Each row below holds a small network's activations on one record, seen along a few directions.
Each row is followed by the record's values for the fields N, T, H, C, V.
Not every record has every field; a missing one is written missing.
The largest differences between rows may come from other fields.
(in the rows, 500 means zero)
Random noise pushes rows far along 18 fixed directions. That doesn't count. These rows show it; they differ only by the noise:
[484 468 439 525 482 535 446 448 516 507 441 466 477 588 595 435 453 413
 451 410 529 504 597 470 745 457 528 510 551 460 508 633 561 600 514 605
 445 516]
[531 624 719 515 778 383 581 621 423 316 544 439 593 405 362 288 778 757
 456 552 565 389 675 567 523 441 446 523 400 489 521 488 452 346 549 386
 378 623]
[623 621 518 516 480 370 478 414 462 713 492 336 574 450 524 393 367 621
 608 838 530 482 493 463 492 385 366 466 425 492 497 430 514 595 569 427
 583 457]
[575 395 630 522 609 524 401 557 433 595 500 316 693 613 554 393 468 433
 516 658 536 522 506 486 612 411 414 358 502 241 542 244 746 561 351 505
 439 317]
[536 521 740 578 448 391 355 646 337 670 549 462 457 643 660 649 545 291
 651 340 289 521 350 510 686 431 506 371 756 413 489 504 786 752 577 704
 516 449]
[713 537 494 504 578 369 529 534 594 520 610 516 484 695 397 677 540 438
 606 602 270 637 567 406 590 478 397 415 511 466 364 505 764 621 483 473
 559 516]
[637 385 485 441 510 611 295 472 478 507 488 223 546 434 568 264 612 465
 465 472 618 374 686 533 601 470 677 390 436 659 481 535 464 426 404 555
 469 461]
[466 596 680 399 631 367 549 584 366 420 617 472 301 352 578 501 809 506
 543 269 389 378 528 667 426 223 559 501 592 604 610 622 490 295 645 520
 459 569]
[291 495 709 771 336 586 418 683 592 284 590 303 678 342 359 386 567 653
 503 487 440 465 525 594 714 620 546 415 510 535 357 247 550 654 495 371
 424 541]
[537 585 651 322 749 432 362 545 641 531 515 675 492 381 410 389 724 560
 424 432 691 592 606 625 540 500 308 655 503 480 557 701 511 529 449 483
 325 687]
[777 567 548 595 657 551 456 537 308 696 491 391 620 538 517 597 386 576
 460 626 417 329 437 389 470 517 430 398 378 538 363 435 388 432 597 603
 664 435]
[272 209 293 671 299 641 642 260 748 465 647 387 298 507 316 411 544 442
 472 695 594 637 621 428 766 350 445 372 462 402 714 398 561 663 518 154
 604 330]
[278 450 391 426 228 570 450 516 638 553 506 592 518 394 584 479 342 458
 467 574 683 579 363 645 279 528 495 652 571 360 647 361 474 508 375 440
 487 434]
[572 406 511 358 366 744 375 625 628 561 541 710 340 310 224 598 838 521
 415 468 564 578 448 450 238 651 487 367 380 562 607 353 326 463 417 221
 706 495]
[612 484 548 792 748 596 450 390 501 827 561 475 608 457 606 576 120 588
 329 721 598 433 287 630 505 587 182 630 559 255 408 566 323 536 615 709
 643 404]
[448 518 593 372 445 468 422 619 240 550 510 343 584 531 560 483 577 474
 661 422 443 278 419 493 417 376 690 421 590 640 504 416 463 453 598 622
 502 437]
[699 358 487 669 332 848 482 450 566 408 474 316 316 258 579 300 451 576
 340 486 340 449 572 509 495 480 443 257 405 476 461 495 302 473 674 439
 747 472]
[682 246 662 595 705 626 364 515 603 566 754 301 507 512 535 519 506 365
 501 497 383 517 443 712 532 465 334 376 684 344 391 496 629 537 525 669
 553 381]
[593 656 646 540 599 437 278 561 458 581 392 381 632 431 552 396 540 559
 458 513 489 469 621 467 732 506 513 463 410 593 405 502 644 572 374 530
 409 544]
[638 355 379 665 332 354 559 546 333 691 534 573 370 924 562 586 696 301
 613 502 823 570 495 397 614 655 825 476 677 291 701 579 544 640 354 530
 566 408]

[545 517 422 447 362 621 382 435 549 587 448 339 610 411 473 488 404 505
 513 541 519 468 500 467 583 511 467 408 420 575 388 360 382 563 549 496
 549 480] : N=n1, T=t2, H=h3, C=missing, V=v4
[210 347 301 548 290 735 571 435 540 304 465 430 591 431 611 471 228 434
 347 490 444 420 415 566 363 534 594 546 502 428 550 286 433 322 502 537
 536 346] : N=n2, T=t1, H=h1, C=missing, V=v3
[424 542 515 656 347 317 417 524 457 546 580 456 541 409 411 405 645 612
 478 799 606 435 510 555 348 804 696 578 485 656 635 413 500 463 420 383
 641 470] : N=n3, T=t2, H=h2, C=missing, V=v3
[506 562 510 675 553 445 495 537 528 150 373 282 657 608 471 295 636 638
 488 442 419 461 719 626 707 781 796 495 659 343 239 546 479 452 435 671
 458 595] : N=n3, T=t1, H=h1, C=missing, V=v3
[355 511 309 376 534 239 744 462 504 465 551 539 567 785 581 617 353 473
 694 679 503 575 381 651 178 423 613 687 767 132 528 397 619 343 333 587
 454 354] : N=n2, T=t1, H=h3, C=missing, V=v4
[632 573 472 302 330 516 559 604 515 354 585 388 667 479 437 521 428 522
 590 590 391 403 466 560 220 566 417 449 434 536 368 288 371 402 717 574
 594 578] : N=n3, T=missing, H=missing, C=c3, V=v5
[442 607 547 510 638 379 493 418 498 677 523 467 548 402 638 516 407 480
 401 622 693 487 435 684 461 409 344 630 475 319 634 427 505 360 433 539
 445 429] : N=n2, T=t3, H=h1, C=missing, V=v2
[386 662 523 304 621 442 473 603 502 325 344 603 549 493 449 508 687 549
 474 299 406 537 650 441 586 404 601 516 431 534 466 449 642 402 300 423
 302 580] : N=n2, T=missing, H=missing, C=c1, V=v4
[634 381 437 532 220 697 617 658 458 401 570 706 412 516 418 667 589 373
 365 421 520 538 436 328 299 697 490 352 284 532 652 276 405 426 563 332
 658 505] : N=n2, T=t2, H=h1, C=missing, V=v3
[595 559 493 674 701 419 466 456 744 663 682 595 582 381 498 630 358 572
 429 554 873 633 454 699 549 553 320 814 433 560 367 677 413 503 337 462
 313 633] : N=n1, T=missing, H=missing, C=c3, V=v5
[342 552 769 369 716 333 289 613 495 612 715 645 584 338 532 617 565 363
 384 450 551 437 373 721 312 582 323 721 541 712 654 558 701 386 434 661
 349 526] : N=n1, T=t1, H=h3, C=missing, V=v4
[307 399 575 530 438 413 586 600 560 476 785 592 581 523 359 614 652 406
 570 332 864 567 452 574 695 463 387 609 462 559 653 376 483 626 552 335
 182 641] : N=n2, T=t1, H=h3, C=missing, V=v4
[274 456 535 610 474 537 551 544 427 553 480 734 413 549 436 611 457 485
 458 462 514 495 389 328 512 520 520 555 479 618 634 574 559 599 455 412
 496 447] : N=n1, T=missing, H=missing, C=c2, V=v2
[519 400 706 608 712 619 341 574 365 556 382 622 534 445 342 368 667 594
 389 485 572 493 574 216 670 607 525 391 279 742 571 548 589 604 313 319
 423 477] : N=n3, T=missing, H=missing, C=c3, V=v3
[327 436 426 436 695 598 410 562 620 420 520 487 820 627 361 569 444 492
 483 378 731 480 560 518 707 526 582 660 486 553 290 457 499 490 258 560
 197 511] : N=n1, T=missing, H=missing, C=c1, V=v1
[539 472 558 609 574 490 488 551 522 374 605 298 656 418 322 418 799 584
 363 666 597 452 643 608 523 645 534 388 350 394 573 131 501 288 392 307
 534 438] : N=n2, T=t1, H=h3, C=missing, V=v4
[644 618 395 562 611 281 542 316 529 698 456 502 468 580 634 518 320 515
 569 614 590 605 560 446 684 384 434 628 473 550 445 733 582 608 449 512
 408 558] : N=n4, T=t1, H=h2, C=missing, V=missing
[554 573 471 383 649 494 526 582 476 445 483 504 673 482 641 517 364 529
 436 489 530 466 500 589 345 370 467 632 442 429 440 424 527 262 385 560
 346 499] : N=n1, T=t3, H=h3, C=missing, V=v1
[573 358 335 558 495 465 492 425 653 350 650 346 532 657 565 447 400 381
 481 567 439 486 650 621 537 638 627 576 628 559 370 670 614 471 472 705
 514 492] : N=n2, T=missing, H=missing, C=c1, V=v1
[524 462 667 484 495 449 587 562 408 373 542 351 570 550 476 349 656 462
 598 554 478 528 536 484 584 354 430 347 515 356 599 319 662 549 624 419
 451 464] : N=n1, T=missing, H=missing, C=c3, V=v3
[394 247 480 666 316 455 467 488 468 638 773 401 466 619 416 522 467 411
 675 622 670 383 392 488 447 651 694 511 612 809 555 596 470 676 512 519
 554 411] : N=n2, T=missing, H=missing, C=c2, V=v2
[461 673 482 359 403 424 400 452 401 689 425 512 264 309 647 625 644 393
 383 506 415 412 445 575 248 428 614 458 466 537 734 446 504 219 426 511
 738 361] : N=n1, T=t3, H=h1, C=missing, V=v2
[307 511 533 606 460 638 417 373 511 592 433 424 485 425 366 559 524 441
 390 500 475 447 473 392 792 536 423 377 441 546 535 427 462 626 627 484
 637 409] : N=n1, T=missing, H=missing, C=c2, V=v3
[537 642 605 657 282 297 559 640 355 375 594 320 571 566 598 562 638 385
 538 402 558 413 529 613 622 622 657 450 509 492 530 334 543 455 604 600
 481 577] : N=n3, T=missing, H=missing, C=c2, V=v3
[723 655 441 504 542 357 569 505 514 459 618 449 547 676 359 679 611 458
 462 559 363 434 635 493 642 650 364 452 458 474 401 487 463 494 784 637
 653 643] : N=n3, T=missing, H=missing, C=c1, V=v2
[513 627 243 597 388 486 519 292 502 692 420 433 469 614 496 648 467 361
 249 652 672 424 597 444 741 648 470 480 371 340 650 411 367 436 584 579
 751 410] : N=n1, T=missing, H=missing, C=c1, V=v2
[491 515 638 444 377 397 454 479 597 603 621 419 395 340 451 484 649 493
 726 634 463 642 357 682 338 414 435 436 701 435 527 428 546 623 575 390
 615 454] : N=n1, T=t2, H=h2, C=missing, V=v3
[570 549 457 564 795 484 540 396 605 578 473 683 296 457 568 687 515 522
 387 307 426 633 526 561 640 358 399 601 524 397 433 725 495 420 403 490
 444 552] : N=n3, T=t3, H=h2, C=missing, V=missing
[665 456 490 192 528 579 467 534 586 492 570 448 646 501 437 535 401 423
 551 646 350 542 466 495 242 413 247 391 413 445 448 264 606 440 531 507
 538 439] : N=n1, T=missing, H=missing, C=c1, V=v4
[290 451 341 635 396 435 863 438 283 374 485 616 285 655 418 573 596 565
 555 604 348 436 423 312 322 422 731 481 571 451 719 481 445 369 650 323
 732 344] : N=n1, T=missing, H=missing, C=c3, V=v3
[633 401 678 595 661 419 485 577 486 505 661 365 374 527 560 581 735 430
 601 361 355 558 506 656 565 375 566 335 645 352 457 428 678 447 363 486
 469 421] : N=n2, T=t3, H=h2, C=missing, V=missing
[465 713 396 459 343 262 605 495 570 461 586 407 476 344 551 569 414 640
 622 753 299 508 475 623 180 357 578 587 462 614 450 346 584 320 439 337
 594 473] : N=n4, T=missing, H=missing, C=c1, V=v1
[282 496 607 526 406 608 250 503 413 841 389 523 584 269 488 475 536 572
 441 574 764 450 257 563 441 603 512 512 521 421 669 246 322 564 392 403
 558 360] : N=n2, T=t1, H=h2, C=missing, V=missing
[356 632 402 369 318 455 428 430 695 452 429 477 491 462 398 560 560 463
 579 497 365 634 538 544 607 507 502 486 599 459 418 424 579 634 514 461
 547 538] : N=n1, T=missing, H=missing, C=c1, V=v4
[585 516 390 135 279 460 554 614 583 453 542 692 457 653 515 621 588 282
 654 306 656 635 482 510 359 437 496 562 566 465 552 545 493 547 551 541
 385 648] : N=n1, T=t3, H=h2, C=missing, V=v1
[434 526 516 780 594 156 697 469 493 519 770 465 469 508 756 574 275 524
 588 671 571 525 374 788 285 399 562 817 685 500 527 657 657 346 387 559
 401 448] : N=n1, T=t2, H=h2, C=missing, V=v3
[465 790 627 646 464 246 551 552 396 648 498 509 532 357 565 566 489 660
 542 648 559 490 406 549 475 427 448 605 439 509 555 398 506 484 522 367
 492 544] : N=n1, T=t3, H=h2, C=missing, V=v4

Here are new rows. What are their fields?
[346 427 353 412 529 597 473 289 483 620 414 415 427 393 556 456 426 463
 453 526 597 441 505 453 507 299 566 484 397 589 624 479 432 377 398 424
 511 335] : N=n2, T=missing, H=missing, C=c2, V=v3
[522 473 548 652 609 432 601 467 527 455 603 444 493 605 665 548 470 377
 495 326 656 540 448 764 644 493 451 614 726 208 468 621 455 488 593 734
 393 551] : N=n2, T=missing, H=missing, C=c2, V=v3
[367 579 503 233 580 534 250 485 623 646 571 401 639 236 511 634 452 511
 578 452 537 414 269 889 126 508 538 675 712 566 309 434 288 297 411 706
 515 445] : N=n1, T=missing, H=missing, C=c1, V=v4
[328 759 538 513 439 304 357 525 478 633 352 523 502 447 479 553 684 572
 585 459 588 534 506 532 671 519 723 577 585 548 474 499 532 598 327 434
 455 532] : N=n2, T=missing, H=missing, C=c1, V=v1
[549 378 669 778 542 429 333 608 428 709 555 645 474 583 636 597 382 447
 572 403 491 619 342 465 603 647 557 555 643 582 448 673 721 772 279 577
 377 495] : N=n3, T=t1, H=h3, C=missing, V=v4
[368 363 360 236 609 598 503 310 436 685 430 565 385 483 558 463 388 438
 470 594 475 424 434 424 312 251 429 503 499 503 716 535 467 384 509 492
 578 303] : N=n2, T=t3, H=h2, C=missing, V=missing
[582 363 869 491 341 464 206 778 488 408 646 579 469 375 717 307 546 292
 411 479 334 523 427 675 148 819 467 499 629 634 687 576 911 562 402 703
 503 526] : N=n1, T=missing, H=missing, C=c2, V=v3
[567 386 469 381 808 643 471 393 367 510 315 537 544 676 392 333 596 582
 508 460 464 424 552 374 631 517 504 464 664 359 429 731 312 567 705 683
 552 503] : N=n3, T=t2, H=h2, C=missing, V=v3
[370 508 318 521 324 484 405 371 543 687 379 732 332 535 427 563 432 491
 467 610 524 531 470 299 453 730 645 608 514 753 584 760 476 656 417 474
 672 478] : N=n1, T=t1, H=h2, C=missing, V=v4
[291 530 704 612 297 574 476 489 373 570 407 460 433 206 692 191 279 639
 496 564 560 393 356 523 435 372 378 522 504 572 678 568 392 651 710 477
 498 502] : N=n1, T=missing, H=missing, C=c2, V=v2
[262 570 485 497 463 456 487 545 496 402 432 489 476 426 547 487 505 595
 562 347 443 469 531 564 528 398 704 566 561 571 449 503 508 454 337 458
 361 516] : N=n3, T=missing, H=missing, C=c1, V=v2
[541 495 471 673 558 363 549 324 617 508 623 399 258 370 523 447 675 484
 417 526 619 551 692 589 662 433 548 518 415 640 620 683 547 403 406 349
 497 515] : N=n1, T=t1, H=h2, C=missing, V=v4
[458 734 426 490 524 224 645 472 390 421 362 545 548 697 577 538 365 516
 470 738 182 506 584 356 469 512 496 526 476 376 552 427 819 439 478 553
 590 436] : N=n2, T=missing, H=missing, C=c1, V=v4
[646 646 559 655 380 529 511 612 225 670 370 559 365 395 590 565 665 545
 333 461 646 387 485 353 463 528 627 366 253 534 713 360 337 347 437 344
 657 452] : N=n1, T=missing, H=missing, C=c1, V=v2
[348 576 505 365 582 456 591 503 457 464 457 618 515 502 418 554 544 536
 503 463 505 494 492 442 505 373 424 551 440 482 577 449 487 452 545 428
 430 523] : N=n3, T=missing, H=missing, C=c3, V=v5
[351 487 618 544 630 406 525 295 323 772 483 349 455 297 605 238 382 649
 560 746 715 391 424 497 476 197 380 521 433 548 750 534 427 494 534 375
 446 350] : N=n1, T=t1, H=h3, C=missing, V=v4
[495 446 531 657 475 365 502 421 384 707 603 571 333 505 585 540 539 358
 454 555 677 498 479 395 586 476 534 538 411 741 763 653 624 557 473 421
 515 441] : N=n2, T=missing, H=missing, C=c3, V=v3
[496 608 405 247 473 387 391 350 630 546 403 406 547 405 710 319 287 485
 518 667 447 552 517 740 296 454 389 622 638 312 509 526 563 445 472 690
 508 486] : N=n2, T=missing, H=missing, C=c1, V=v4
